These are the activations of a small neural network, seen along a few directions. Each row is one input.
Each table varies a few parts of the input and shows all the possible inputs, shuffled.
A made-up example of a description, with smaller parts first: one of 4 places along a line, together with either a single point or one of 9 places along a line or (one of 2 separate values, together with one of 8 places around a ring).
Shared parts are said once, and a part with two or three values counts as separate values.
(in the rows, 128 means zero)

Other details of the inputs vary at random and push rows far along two fixed directions, the same in every table; ignore that.

Table:
r1: [114 127  97 139 106 131 156 130 159 146  93 109 154 103 172 137]
r2: [141 134 101 157 104 129 152 131 139 145  82  97 138 133 162 145]
r3: [140 128 136 128 135 140 128 128 128 151 142 152 132 127 115 127]
r4: [123 112  89 107 108  94 106 136  88 107 120  86 112 121 114 122]
r5: [110 132 150 100 146 139 119 142 141 155 159 146 147 133 110 110]
r6: [112 125 171 107 145 138 121 143 138 155 163 146 133 145 110 106]
r7: [134 125  70 101 107  87  94 138  62  62 124  89 107 111 111 129]
r8: [131  94  49 109 123 101  92 109  79  90 107  96  85  83 111 138]
r9: [117 131  98 143 112 126 156 117 167 136  86 108 140  97 163 142]
r10: [118 123 163 125 132 140 136 130 132 152 135 133 142 161 141 115]
r11: [151 144 147 121 127 119 117 137  92  94 162 154 116 139  99 127]
r12: [109 128 168 110 144 127 121 131 142 139 158 141 117 135  99 110]
r13: [116 120 161 107 153 143 115 142 132 156 158 142 133 144 110 108]
r14: [164 138 152 127 155 132 103 139  93 103 176 172 114 153  75 130]
r15: [115 139 157 104 161 141 116 129 151 152 154 148 135 132  97 113]
r16: [106 120 188 110 132 130 128 140 130 144 167 138 129 159 119 100]
r17: [138 132  88 152 122 141 150 114 155 142  80 112 135 102 158 151]
r18: [116 131 168 105 129 118 118 141 105  98 168 139 125 147 121 109]
r19: [129 128 116 113 128 106 107 126 104 113 130 104 102 135  97 128]
r20: [121 130 172 154 121 140 161 120 168 150 115 128 129 150 159 131]
r21: [133 124 159 129 142 132 124 137 120 110 154 148 131 153 130 123]
r22: [147 148 180 144 140 139 137 123 141 146 148 158 113 152  98 131]
r23: [127 160 131 152 135 154 144 127 167 133 119 154 170 115 153 136]
r24: [146 148 144 154 126 150 154 134 145 163 108 124 146 155 143 137]
r25: [128 138 113 164 116 140 144 124 157 117  95 129 147 108 169 144]
r26: [130 130  88 145 107 135 151 128 150 147  91 113 149 103 167 144]
r27: [148 154 152 163 132 150 157 122 155 156 104 126 133 155 135 144]
r28: [118 139 150 118 116 115 131 132 109  95 146 134 138 145 142 120]
r29: [121  92  66  97 125  86  83 128  60  57 131  98 106 117 124 125]
r30: [147 143 169 160 115 140 162 130 152 159 128 149 137 146 137 134]
r31: [136 150 133 149 130 147 156 120 170 155 111 138 142 121 140 141]
r32: [101 108 142  96 120 105 113 132 104 119 150 115 123 145 120 103]
r33: [145 152 140 163 125 141 157 122 157 150  98 118 130 149 140 146]
r34: [116 129 169 110 157 137 115 131 144 148 156 144 118 141  97 110]
r35: [141 149 141 153 115 138 155 136 148 156 109 122 144 152 147 137]
r36: [101  91  87  97 114  99 103 135 102 109 125  91 111 101 128 115]
r37: [131 142 128 125 145 141 130 123 149 147 129 138 133 120 114 130]
r38: [159 150 101 166  99 136 166 122 134 108 100 142 141 106 170 157]
r39: [141 129 113 156 103 133 161 122 145 144 103 131 139 110 159 143]
r40: [107 118 111  91 144 114 101 125 123 122 139 120 117 109 100 116]
r41: [114 112 122 156  95 118 160 115 153 125  84  94 119 120 178 139]
r42: [151 139  80 174 105 138 143 111 132 106  90 136 140  94 164 159]
r43: [115 133 177 116 152 138 123 132 150 149 158 148 120 143 103 111]
r44: [121 120  83 141 116 141 149 127 153 149  81 105 154 101 176 141]
r45: [119 128 154 141 119 139 153 129 150 155 115 126 148 157 162 124]
r46: [130 111 108 104 128 117 104 128  97 124 148 133 113 112 103 121]
r47: [108  88 101 105 125 105 101 118  98 102 115  88  94 116 128 120]
r48: [146 171 138 146 122 150 161 134 152 128 129 158 162 123 150 139]
r49: [114 120 122 153  97 113 158 111 149 124  86  97 127 129 174 140]
r50: [155 137 147 166 123 151 157 126 146 163 110 140 137 145 147 143]
r51: [126 135 167 154 130 148 160 114 162 153 109 132 137 158 157 134]
r52: [137 143 123 117 158 140 119 142 132 118 151 157 150 124 116 127]
r53: [137 156 146 130 138 131 107 133 109 109 152 144 136 145  95 124]
r54: [140 162 124 158 130 155 143 125 155 131 121 156 167 114 144 140]
r55: [138 141 112 162 101 118 158 119 147 129  83  95 124 128 154 150]
r56: [112 118 175 123 127 135 135 137 139 149 147 133 132 156 138 110]
r57: [122 141 154 107 138 127 118 146 118 106 164 148 131 132 114 114]
r58: [129 100  60 111 118  97  98 111  88  90 115 102  86  84 110 137]
r59: [127 130  94 144 103 131 155 127 152 144  95 113 150 100 164 140]
r60: [117  92  39  92 120 104  90 128  83 106 107  86 115  80 122 128]
r61: [118 124 130 155 106 124 157 112 154 132  89 107 128 136 173 141]
r62: [134 111 123 108 125 108 103 133  93 121 146 124 106 129  98 120]
r63: [114 115 181 110 145 142 121 137 125 151 160 139 130 162 119 103]
r64: [114 129 177 115 147 129 122 124 133 139 152 137 122 162 110 112]
r65: [116 126 162 120 143 145 131 141 148 161 146 141 140 142 125 113]
r66: [112 108 124 102 147 122 102 125 118 125 135 117 105 119 105 116]
r67: [146 147 164 136 143 137 106 129 110 112 167 171 126 145  85 126]
r68: [155 150 143 124 151 131 109 143 101 108 162 149 129 158  87 128]
r69: [149 119  96 165 101 126 150 123 134 139  81 108 126 118 164 151]
r70: [108 120 163 107 129 123 121 135 121 139 154 132 132 160 125 106]
r71: [131 139  99 151 110 129 159 115 161 137  89 114 137  98 155 148]
r72: [127 137 126 143 138 151 150 120 173 157 100 130 146 118 151 139]
r73: [160 137 134 122 159 139 106 134  96 106 178 179 122 135  80 129]
r74: [114 132 101  84 133 109  99 140  96  87 153 128 132 103 109 114]
r75: [139 140 179 127 140 125 125 125 125 134 163 154 106 149  80 121]
r76: [104  82  90  98 114 100 101 130  92 106 118  82 106 116 138 114]
r77: [148 121  89 161 109 141 153 118 137 145  84 121 136 105 168 152]
r78: [147 129  92 166 113 134 154 107 150 134  81 120 119 101 157 157]
r79: [122  87  36  99 127  90  79 136  73  58 116  91  98  83 124 132]
r80: [111 134 160 115 138 123 105 125 108 104 164 148 140 147 113 111]
r81: [113 121 180 115 147 132 121 126 135 141 154 135 114 156 109 110]
r82: [145 140 117 106 161 135 101 141 105 109 172 161 137 126  87 123]
r83: [132  96  64 115 116  90  93 115  81  88 107  88  78  97 107 138]
r84: [128 112 101 109 126 104 108 115 101 105 139 124  96 102  94 127]
r85: [146 138 173 131 154 141 120 122 123 143 154 155 107 154  85 125]
r86: [106  98  95 103 119  97  85 124  82  72 132 102 110 107 125 117]
r87: [127 136 134 115 141 144 125 136 139 157 143 144 148 127 116 121]
r88: [114 133 145 109 146 145 126 139 149 162 144 144 153 130 121 115]
Each input here is: one of 8 places around a ring, together with either one of 3 separate values or (one of 2 separate values, together with one of 4 places along a line).
The inputs of r5 and r56 match in every part but the place on the ring of 8. If r40 is changed in the same way as r5 into r56, which row does it become?
> r20
The inputs of r24 and r10 match in every part but the place on the ring of 8. If r68 is changed in the same way as r24 into r10, which row does it become?
> r29
The inputs of r63 and r60 match in every part but the place on the ring of 8. If r81 is changed in the same way as r63 into r60, which row does it become?
> r37
Change only the choice among 3 separate values in r73. List by row number the other rows that result.
> r38, r42
Change only the choice among 2 separate values in r19. List by row number the other rows that result.
> r35
Change only the choice among 3 separate values in r7. List by row number the other rows that result.
> r53, r68
List by row number the other rows that have the place on the ring of 8 in common with r79.
> r6, r12, r13, r25, r34, r36, r43, r57, r65, r66
Change only the choice among 2 separate values in r47. List by row number the other rows that result.
> r63
Start at r84 and move only the place on the line of 4, one step at a time. The first step leads to r58. Which rows follow, in order?
> r78, r8

Table:
r89: [184 138 122 161 111 122 144 141  94 116 109 134 126 153 134 151]
r90: [ 82  81  37  51 126  88  62 138  66  69 130  83 121  77 122 112]
r91: [148 169 191 190 107 155 182 129 172 127 131 164 163 169 179 149]
r92: [110 118  67 152  95 121 164 106 161 121  59 100 120  68 196 149]
r93: [123 143 165 165 130 168 176 134 199 205 105 146 189 150 183 123]
r94: [116 136 205 107 145 121 114 150 110 100 204 165 127 169  93  99]
r95: [126 123 138 167  81 127 185 118 147 123  86 102 142 147 205 145]
r96: [107 109 171  83 169 145  97 155 118 189 184 145 143 168  91  89]
r97: [173 127  92 151 137 128 121 120 107 116 103 120 101 126 103 162]
r98: [104  96  57  71  82  53  83 137  41  65 114  36  81 122 108 114]
r99: [125 149 194 145 155 145 137 127 172 129 148 163 126 147 121 126]
r100: [128 110   5 115 108 105  92 131  82  76  90  89 140  64 148 140]
r101: [115 110  77 168  64 109 161 118 122  83  57  74 123 107 222 156]
r102: [102 157 168  66 164 131  96 159 121 165 186 133 156 162  61  84]
r103: [159 176 152 136 154 176 138 140 140 159 155 182 175 140 122 130]
r104: [129 138 112 164 113 138 169 121 186 131  82 131 139  81 182 148]
r105: [137 161 187 153 160 147 141 116 166 128 153 170 129 152 113 129]
r106: [114 108 184  93 158 139 108 136 135 192 181 154 114 153  77  98]
r107: [143 129 199 190 109 164 195 141 171 192 104 137 142 196 189 127]
r108: [104  69  65 121 110  89 103 104 103 101  74  56  84  97 144 129]
r109: [120 150 156  78 173 143  90 147 116 118 201 173 155 134  79  96]
r110: [122 114 123 163 102 143 170 110 179 176  72 111 139  96 181 142]
r111: [162 123  85 108 146 124  99 133  89 126 151 140  98 105  71 129]
r112: [142 126  85  93 137 116  81 121  84 104 162 147  98  95  66 126]
r113: [182 158  76 176 121 167 166 136 145 158  83 123 171 114 168 169]
r114: [131 152 122 170 101 126 173 112 177 154  54  75 127 133 164 154]
r115: [152 152 173 117 169 136  90 124 110 121 185 179 105 161  52 122]
r116: [119 134 134 176 113 139 170 106 182 129  75 119 128 123 183 152]
r117: [129 104  39 142 107  96 101 103  88  60  81  90  90  79 130 156]
r118: [106 135 173 109 154 157 144 141 165 171 157 162 174 155 135 117]
r119: [115 137 183 113 145 143 156 117 171 168 153 161 137 131 119 114]
r120: [106  84 146  91 117 102  94 135  69 104 156  98 100 151 108  96]
r121: [115 135 205 128 155 147 141 113 159 150 150 149 122 164 110 112]
r122: [150 126 122 107 122  92  82 136  43  73 162 137 104 140  89 121]
r123: [155 147 118 198  79 125 173 117 131 101  82 129 151 129 191 166]
r124: [124 145 171  93 167 133 104 127 130 127 199 182 121 119  65 109]
r125: [ 95 100  49  64 114  71  79 127  80 107 120  60  84  76  78 114]
r126: [107 138 163  75 173 142  94 159 132 121 193 170 153 137  91  93]
r127: [126 112  82 100 134 108  86 120  91  92 160 143 108  85  69 121]
r128: [133 101 124 172 111 138 160 113 167 171  67  90 114 145 179 151]
What do these inputs look like to the network?
> one of 4 places along a line, together with either a single point or one of 9 places along a line
The inputs of r124 and r105 match in every part but the place on the line of 4. If r112 is changed in the same way as r124 into r105, which row does it become?
> r115
The inputs of r90 and r101 match in every part but the place on the line of 4. If r102 is changed in the same way as r90 into r101, which row does it become?
> r98
Change only the place on the line of 4 in r128. List by row number the other rows that result.
> r96, r106, r107
